Each row below holds a small network's activations on one input, seen along a few directions.
In each table, some parts of the input vary, and every possible input appears once, in random order.
A made-up example of a description, with smaller parts first: one of 5 places around a ring, together with either a single point or one of 11 places along a line or (one of 2 separate values, together with one of 6 places along a line).
Shared parts are said once, and a part with two or three values counts as separate values.
In the rows, zero is written as 128.

Other details of the inputs shift rows strongly along three fixed directions, in all tables alike. That doesn't count.

Rows:
r1: [ 99 135  78  98 134  82 180 108  66 109 132  95 116]
r2: [192 126 111 110  66 113 147 102 181 165  76 154 114]
r3: [123 153 162 146 118 187  82 112 127 183  98 126 163]
r4: [176 103 144 117 127  68 124 141 158  50 106 174 114]
r5: [150 165  95  97 158 123 133 111 115 204 130  82 139]
r6: [ 59 142 169 113 124 190 109 168 128  83 175 181 147]
r7: [155 108 114 114 157 130 141 117 128 169 141  56 148]
r8: [125 125  59 136 124  69 161 102  58 124 136  79 113]
r9: [130  90  86 127 169  83 160 126  93 137 159 125 112]
r10: [ 61 155 169 111 128 185 108 176 147  78 175 168 140]
r11: [142 112  90 136 157 113 144 119 135 189 133  58 113]
r12: [ 89 168 175 121 121 156 108 170 146 103 164 163 115]
r13: [133 120  91 137 153 128 145 112 141 188 140  68 109]
r14: [155  93 117 115 113  87 148 141 144  61 101 205 133]
r15: [204 101 114 123  90  98 143 111 176 147  55 129 143]
r16: [187 162 133 119 100 101 103 115 163 144  60 162 121]
r17: [104 112 132 133 175 125 122 146 133 128 159  82 132]
r18: [190 128 118 125  70 103 133 102 184 167  76 149  93]
r19: [188 108 118 132  63 112 139  90 154 175  78 171 105]
r20: [111 122 139 114 108 157 129 129 142 127 142 162 135]
r21: [136  95 154 139 132  80 116 151 144  46 115 194 116]
r22: [117 124 141 147 109 199 117 123 177 160 106  99 160]
r23: [121  98 129 124 192  85 131 141  95  94 184 114 109]
r24: [115 131  60 116 128  79 165 115  65  97 144  87 130]
r25: [ 85 160 125  99 201 117 131 148  79  92 194 155 153]
r26: [195 152 124 128 119  52 124 112 134 108  79 203 105]
r27: [130 142  50 114 126  70 168 114  84 115 136  62 122]
r28: [141 174 149 134 124 178 101 114 153 179  95 103 175]
r29: [171  87 162 142 103 119 114 121 144  92  89 170 144]
r30: [ 95 116 108 123 175 100 142 135 107 112 193 140  84]
r31: [ 56 134 198 160 117 211  75 148 157 114 157 145 133]
r32: [ 72 110 117 119 179 125 142 141  93  97 210 154 108]
r33: [181 100  90 101 172  89 166 127  82 144 152  95 130]
r34: [109 143 164 155  95 194  94 127 150 185 121 116 120]
r35: [147  94  96 121 152 124 154 110 113 191 132  70 151]
r36: [166 166 136 115 132  66 117 136 148  70  99 204 116]
r37: [128 147 162 144  84 190 114 121 132 205 120 128 135]
r38: [ 53 160 166 139  92 193 111 133 136  82  96  91 163]
r39: [136 153 153 119 135  85  97 144 127  64 113 219 112]
r40: [134 108  78 104 171  84 168 138 120 127 158 108 120]
r41: [ 74 116 109 100 178 131 152 146 101  92 209 150 123]
r42: [ 73 103 113 129 186 121 145 145  92  91 202 148 118]
r43: [115 137 133 133  86  68 137 121 115  36  76 174  93]
r44: [ 98 154 130 137  98 123 131 115 127 104  85  88 115]
r45: [148 147 147 122  79 126 115 142 175 113 100 183 100]
r46: [ 78 137 180 148 100 211  92 144 136 138 143 155 142]
r47: [223 108 119 104 112  70 148 138 147  78  83 167 125]
r48: [ 81 151 127  86 162 127 154 165  83 112 216 161 120]
r49: [130 126  92 113 141 144 153 112 140 187 151  83 122]
r50: [147 160 100  96 126 130 162 125 120 216 157  89 114]
r51: [ 93 112 122 150 166 139 127 131 121 139 166 108 111]
r52: [ 96 116 197 156 163 167  81 174 120  53 160 139 143]
r53: [126 106 149 176 116 173 101 120 157 174  96  91 138]
r54: [165  99 173 147 113 138 106 144 130  74  99 173 146]
r55: [123  94 164 167 115 183 101 118 144 165 100 101 167]
r56: [111 138 117 168  89 120 111 115 109  99  98  90 125]
r57: [177 118 110 129 166 116 135 125 116 179 136  45 119]
r58: [ 87 156 180 135 120 156 104 163 128 109 165 174 111]
r59: [ 93 134 102 138 119 128 152  91  73 163 115  58 122]
r60: [154  95 113 117 155 134 144 109 109 175 141  69 154]
r61: [127 157 165 159 123 185  89 107 128 179 100 125 170]
r62: [123 158 155 126 118 194  91 117 134 177  99 122 178]
r63: [181 139  79 136  64  44 143 107 134  77  57 129 101]
r64: [114 107 128 131 124 157 134 130 143 112 128 153 148]
r65: [123 132 143 151 106 184 106 115 179 175 111  96 125]
Each input here is: one of 5 places around a ring, together with either one of 2 separate values or one of 11 places along a line.
Q: The inputs of r42 and r13 match in every part but the place on the ring of 5. If r55 is changed in the same way as r42 into r13, which row does it become?
A: r17
Q: Change only the place on the ring of 5 in r32. List by row number the other rows that result.
A: r30, r41, r49, r65
Q: Change only the place on the line of 11 in r25. List by row number the other rows that result.
A: r6, r14, r20, r33, r35, r41, r48, r60, r62, r64
Q: Change only the choice among 2 separate values in r43. List by row number the other rows that result.
A: r56

Rows:
r66: [165 121  62  70 173  13 191 132  91 102 182 167  71]
r67: [157 133  89 124 115  89 148  98 117 159 108 120 102]
r68: [172 141 112 130 137 113 125 103 116 185 100  87 133]
r69: [ 74 146 146 128 139 134 115 150 126  62 157 158 125]
r70: [127 125 128 132 139 174 120 121 139 198 140  77 140]
r71: [ 79 143 152 112 142 139 120 161 131  75 162 169 128]
r72: [135 128 113 118 150 113 141 120 110 162 158 115 107]
r73: [165 103  99 137 122 104 143  98 119 167 100  82 116]
r74: [125 114  89  93 186  80 162 140  94 123 191 137 105]
r75: [ 75 145 144 123 134 143 116 149 129  64 154 156 133]
r76: [135 131 113 116 151 112 144 124 119 161 159 110 107]
r77: [137 131 134 133 102 104 131 136 141  75  99 165 115]
r78: [111 137  92  96 177  70 162 140  94 124 185 133  90]
r79: [ 35 118 183 147 155 203  91 164 123  57 170 114 170]
r80: [ 94 131 159 121 144 139 118 153 121  78 168 177 130]
r81: [105 117 181 169  95 202  85 130 166 120  88  98 162]
r82: [ 85 144 138 149 127 192 110 113 118 177 138  75 151]
r83: [115 123 149 145 107 131 114 138 147  82 109 141 136]
r84: [144 109  99 100 130  33 163 143 113  25 131 202 105]
r85: [115 121 142 115 151 104 124 159 135  65 159 187 113]
r86: [ 40 126 134 139 185 167 121 147  81 121 205  67 150]
r87: [159 142 115 120 142 121 130 114 116 166 111  96 146]
r88: [138 135 111 116 123 129 145 113 125 181 122 112 124]
r89: [170 125 125 133  72 114 137 115 151 109  62 161 127]
r90: [149 134 151 135  78 144 117 118 156 141  76 167 134]
r91: [197 120 108 124  74  51 150 115 142  77  57 201  94]
r92: [ 81 137 145 125 137 138 123 158 122  54 153 149 131]
r93: [ 63 148 175 148 111 208  91 140 144 100 129 132 164]
r94: [133 111 159 143 127 144 108 142 152 102 123 167 134]
r95: [173 138 128 130  68 105 126 119 161 123  71 170 113]
r96: [ 91 146 141 145 123 193 108 123 117 184 144  78 149]
r97: [160 107 100 131 119 120 144 103 130 169 102  70 128]
r98: [139 128 107 136 118 126 144 109 110 162 114  95 125]
r99: [153 116 101 143 115 113 139  99 121 177 103  78 122]
r100: [ 87 123 101 116 174 109 147 140  93 112 185  86 125]
r101: [118 141 150 135  99 138 108 138 139  99 115 167 125]
r102: [166 115 149 135  94 124 112 128 163 114  87 185 122]
r103: [111 110 105 110 193 111 151 145 101 128 197 118 123]
r104: [165 101  98 134 120 106 148  98 115 167 101  85 125]
r105: [115 141 148 129  96 150 114 138 142 102 115 162 139]
r106: [170 141 155 139  97 135 102 119 146 125  66 151 156]
r107: [167 111 149 140  98 149 115 128 177 132  88 153 141]
r108: [132 137 162 139  86 150 106 128 158 122  87 171 129]
r109: [135 127 109 109 148 118 150 121 113 161 158 116 118]
r110: [120 122 137 143 137 185 113 117 129 205 139  79 147]
r111: [126 152 142 144 148 170 102 119 126 189 122  56 157]
r112: [175 105 105 132 134 119 145 107 129 193 120 106 126]
r113: [109 147 108 101 198 101 137 144  86 117 184  98 132]
r114: [155 140  96 121 107 124 142 108 129 190 114  92 118]
r115: [155 113 162 148 103 148 106 135 178 116  93 163 138]
Q: What is each input in this table made of?
A: one of 5 places around a ring, together with either a single point or one of 9 places along a line
Q: The inputs of r68 and r113 match in every part but the place on the ring of 5. If r94 is changed in the same way as r68 into r113, which row does it become?
A: r107
Q: The inputs of r69 and r67 match in every part but the place on the ring of 5. If r83 is changed in the same way as r69 into r67, which row does it become?
A: r99
Q: List by row number the other rows that have the place on the ring of 5 in common with r110.
A: r80, r82, r86, r90, r96, r98, r104, r106, r112
Q: Change only the place on the line of 9 in r97. List by row number the other rows that result.
A: r66, r70, r71, r75, r92, r100, r107, r114
